A small network was shown many inputs. Here are its activations along a few directions, one row for each input.
Each table varies a few parts of the input and shows all the possible inputs, shuffled.
Descriptions start from the smaller parts, as in this example, which fits no table here: one of 5 places around a ring, together with either a single point or one of 11 places along a line or (one of 3 separate values, together with one of 6 places along a line).
Shared parts are said once, and a part with two or three values counts as separate values.
(in the rows, 128 means zero)

Table:
row 1: [120  89 150  91 159 132 170 141 170  74 141 153 175 132 179 137]
row 2: [134 192 102 203 124 137  98  92 105 171 103 176  56 122  93  62]
row 3: [129 141 125  85 124 141 206 157  92 110 179  56 185 151 140 163]
row 4: [134 109 143 119 155 120  64 135 158 166 126 223  60 172  81  91]
row 5: [133  99 140 148 114 102  58 140 138 157 108 140 106 121 100 129]
row 6: [112 182  96 187 115 117 111 100 117 152  91 129  93 104 105  92]
row 7: [118  86 141  75 151 117 109 131 157 108 117 151 112 139 131 149]
row 8: [142 132 129 136 116 131 170 118 138  93 113  92 179 124 185 148]
row 9: [109 175 101 114 129 164 236 133  81 111 194  72 176 105 133 125]
row 10: [112 171  95 154 110 138 143  83 110 123 101 100 109  88 137 124]
row 11: [153 110 147 164 122 124  41 130 131 176 121 183  68 139  84  98]
row 12: [137 145 123 159 113  95  78 122 130 160  80 118 102 147 110 129]
row 13: [139 135 123 126 108 116 112 108 122 128  88  90 118 130 143 159]
row 14: [114  96 138 105 152  94  76 145 164 145 112 179  97 156  96 119]
row 15: [123  97 143  74 129 150 184 175  98 107 208  80 197 123 129 161]
row 16: [116 164 104 161 119 157 199  97 128  94 127 105 169  83 177 114]
row 17: [136  90 139 118 110 124  92 125 131 122 114 113 124 102 133 161]
row 18: [106 101 144  32 168 146 196 182 122  96 210 122 182 162 131 150]
row 19: [158 155 129 178 122 117  63 111 122 178  92 162  64 164  95  99]
row 20: [136  90 147 132 120 138 152 135 145  87 138 116 188  96 177 150]
What do these inputs look like to the network?
> one of 4 places along a line, together with one of 5 places along a line
The inputs of row 13 and row 12 match in every part but the place on the line of 5. If row 17 is changed in the same way as row 13 into row 12, which row does it become?
> row 5
Change only the place on the line of 5 in row 4. List by row number the other rows that result.
> row 1, row 7, row 14, row 18

Table:
row 21: [138 170 111 155 113 135 137 103 114 141 110 105 120 131 138 126]
row 22: [120 147 111 115 132 133 197 118 125  94 128  98 159 118 161 141]
row 23: [139 135 128 138 116 130 104 117 108 140 113 117 106 125 122 136]
row 24: [111 107 129  79 139 126 148 134 147 105 131 114 150 132 141 155]
row 25: [124 113 129 122 119 109 108 141 133 140 120 113 132 132 115 143]
row 26: [121 132 118 144 128 114  93 113 142 153 108 159  84 123 101 106]
row 27: [119  97 145  77 153 123 137 144 154  99 133 140 150 149 154 143]
row 28: [137 122 127 120 116 118  98 122 132 150 112 126  98 143 109 138]
row 29: [128 127 130 140 118 120 116 136 110 127 122 102 136 114 128 139]
row 30: [136 110 137 139 117 146 135 131 120 111 146 115 149  96 144 135]
row 31: [129 160 116 155 116 122 152 121 115 127 117  90 148 120 139 128]
row 32: [123 146 118 159 127 127  99 108 118 142 106 152  94 106 113 103]
row 33: [148 111 144 121 135 117  90 132 140 139 113 155 100 163 117 130]
row 34: [134 103 145 121 134 107  98 150 140 129 121 144 135 150 125 135]
row 35: [136 138 121 152 114 147 173 114 120 112 140 105 161 105 155 123]
row 36: [117 180 101 176 117 138 129  98 126 139 103 140 106 115 129  91]
row 37: [132 120 137 147 150 115  88 123 151 143 108 184  84 143 108 101]
row 38: [115 120 130  99 134 133 157 129 124  92 136 106 150 115 152 153]
row 39: [131  98 138 122 118 136 127 134 143 126 145 127 151 110 132 141]
row 40: [139  88 154 121 132 134 119 147 151 119 144 156 151 128 144 131]
row 41: [111 165 119  86 160 159 184 173  75 160 232 141 123 169  61  92]
What do these inputs look like to the network?
> either a single point or (one of 4 places along a line, together with one of 5 places along a line)
Change only the place on the line of 5 in row 37. List by row number the other rows that result.
> row 27, row 33, row 34, row 40

Table:
row 42: [114 132 127  79 144 155 219 157 102  97 197  90 191 129 144 145]
row 43: [118 166 110 152 138 133 142 112 121 134 123 145 106 126 119  95]
row 44: [119 108 132  92 125 142 202 140 129  73 156  70 205 107 181 168]
row 45: [134 167 108 170  98 127 120  97 108 139  91  90 119 106 137 131]
row 46: [137  94 144 131 123 114  88 133 146 130 110 143 124 122 129 139]
row 47: [128 184 101 162 108 137 130 110  89 155 123 103 102 123 106 110]
row 48: [133 140 127 144 131 136 116 128 122 147 139 152 105 137 107 103]
row 49: [134  75 153  93 137 104  86 146 162 123 111 152 127 151 131 152]
row 50: [125 143 114 158 118 128 128  94 142 117  90 129 121 102 153 121]
row 51: [128 115 139 123 143 122 101 147 127 150 146 156 106 143  93 114]
row 52: [141 118 133 153 118 123 107 115 142 130 103 140 122 118 139 127]
row 53: [126  94 147  80 152 116  97 157 146 144 146 166 108 170  97 132]
The inputs of row 43 and row 50 match in every part but one. If row 47 is changed in the same way as row 43 into row 50, which row does it become?
> row 45
What do these inputs look like to the network?
> one of 2 separate values, together with either a single point or one of 5 places along a line
Change only the choice among 2 separate values in row 52. List by row number the other rows that result.
> row 48
